Questions about the matrix below.
1) Which number is the smallest entry in the first row?
2) Which number is the fourth entry from the end, reading row by row?
3) Which number is the first entry on the diagonal from the top-right corner?
4) Which number is the entry in the top-left corner?
5) Which number is the third-last entry, reading row by row?
6) Which number is the second entry from the end, reading row by row?
7) Which number is the entry in the bottom-right corner?
8) Which number is the entry directly below 18?
[[-20 -10   2  18  15  15 -21 -15 -10  48]
 [-27 -17  17   5   2 -18 -15   2  -1  42]
 [ 27  14 -20 -16  -6   7  21  -6   2 -45]
 [-26 -18   4  12  16   6 -21 -10 -10  50]
 [ 15   3   8 -14 -18 -19  11  23  20 -43]
 [ -2   6 -18  13  19  30  -5 -28 -23  27]
 [ -2 -10  19 -14 -19 -33   4  26  23 -20]
 [ 19  15  -3 -12 -17  -9  21  13   9 -51]
 [-27 -17  15  11   5 -10 -18  -3  -1  50]
 [ 29  19 -22  -8   1  19  19 -12  -7 -37]
 [ 12   1  20 -11 -21 -28   9  29  26 -30]
 [-12  -6 -10  12  20  23 -15 -22 -16  40]
 [ 28  17 -15 -17  -7   0  22   4   1 -51]]
1) -21
2) 22
3) 48
4) -20
5) 4
6) 1
7) -51
8) 5

[[ 0.1  1.6  1.2  1.0 -0.8 -1.2 -0.3 -0.5 -0.6 -0.3 -0.5 -0.4 -0.5]
 [-0.5  2.2  2.6  2.9  1.7  2.0 -0.6 -0.3 -0.2 -0.6 -0.3 -0.3 -0.3]
 [ 2.3 -0.7 -1.3 -1.8 -2.1 -2.5  1.8  1.0  0.8  1.8  1.0  1.0  0.9]
 [-1.5  0.9  1.4  1.8  2.4  2.9 -0.8  0.0  0.2 -0.7 -0.1  0.0  0.0]
 [ 0.8 -1.0 -0.7 -0.5  1.2  1.7  1.1  1.1  1.2  1.1  1.2  1.1  1.1]
 [ 0.5 -0.5 -0.1  0.2  1.8  2.3  1.0  1.1  1.4  1.0  1.2  1.1  1.2]
 [-0.5  2.6  2.6  2.7  0.6  0.4 -0.7 -0.6 -0.5 -0.7 -0.6 -0.5 -0.6]
 [ 0.6 -0.7 -0.2  0.0  1.6  2.1  1.0  1.1  1.2  1.0  1.1  1.0  1.1]
 [ 2.0 -0.4 -0.8 -1.2 -1.6 -2.0  1.5  0.8  0.7  1.4  0.8  0.8  0.8]]
The first entry on the diagonal from the top-right corner is -0.5
The smallest entry in the first row is -1.2
Which number is the entry just left of the smallest entry?
A: -2.1
The 2nd entry, reading row by row -> 1.6
Which number is the fourth entry, reading row by row?
A: 1.0
Which number is the bottom-right entry?
A: 0.8
The entry just left of the centre entry -> 1.7
The entry in the bottom-left corner -> 2.0
Which number is the minimum?
A: -2.5
Which number is the entry directly above 0.4?
A: 2.3
The smallest entry in the last column is -0.6
The top-left entry: 0.1
The entry directly above the smallest entry is 2.0
Which number is the largest entry in the last column?
A: 1.2
The third entry from the end, reading row by row: 0.8
The entry directly above -2.0 -> 2.1
The entry directly below the centre entry: 1.0
The centre entry -> 1.1
Which number is the entry just left of -1.3?
A: -0.7
The largest entry in the first column -> 2.3
The smallest entry in the last row: -2.0
Which number is the entry just left of 2.4?
A: 1.8
The fifth entry, reading row by row -> -0.8
The smallest entry in the first column -> -1.5
The entry just right of the centre entry -> 1.1
The second entry on the diagonal from the top-right corner: -0.3
The entry just right of the smallest entry: 1.8
Which number is the 2nd-last entry, reading row by row?
A: 0.8
Which number is the fifth entry from the end, reading row by row?
A: 0.7

M =
[[326 570 428 385 438  80 463 473 190 656 392 579 562]
 [475 563 644 494 481 161 527 522 470 630 799 647 541]
 [391 397 307 396 433 543 436 338 369 396 211 287 461]
 [485 489 525 483 428 405 399 572 481 418 552 506 383]
 [510 402 374 474 411 800 394 503 569 295 302 334 357]
 [567 464 427 524 412 850 405 605 629 339 375 389 380]
 [531 557 600 536 450 254 439 651 473 616 717 629 501]
 [511 448 376 477 413 817 431 549 577 383 311 443 408]
 [432 482 365 444 417 494 392 467 350 392 249 254 446]]
The 2nd largest entry: 817
The first entry in reading order is 326
The last entry in the row that holds the largest entry -> 380
Read off the bottom entry of the column that holds the smallest entry.
494
Read off the entry just right of 365.
444
The first entry of the largest entry's row -> 567
Read off the 3rd largest entry.
800
The entry just right of 385: 438
The entry just right of the largest entry -> 405
The entry just left of 600 -> 557
The 3rd entry, reading row by row -> 428
The fourth entry in reading order -> 385
The last entry in the row that holds the smallest entry -> 562
Read off the last entry, reading row by row.
446
The third entry on the main diagonal: 307
The entry just right of the smallest entry: 463
Read off the entry directly above 443.
629
The entry just left of the largest entry -> 412
The second-last entry, reading row by row is 254
Read off the entry just left of 439.
254
Read off the entry just left of 463.
80
The bottom-left entry is 432
Read off the entry directly below 391.
485
The 3rd entry on the diagonal from the top-right corner -> 211
Read off the third smallest entry.
190
The entry directly below 412 is 450
The entry directly below 557 -> 448
Read off the entry directly below 439.
431
Read off the 2nd smallest entry.
161
The entry just left of 413 is 477
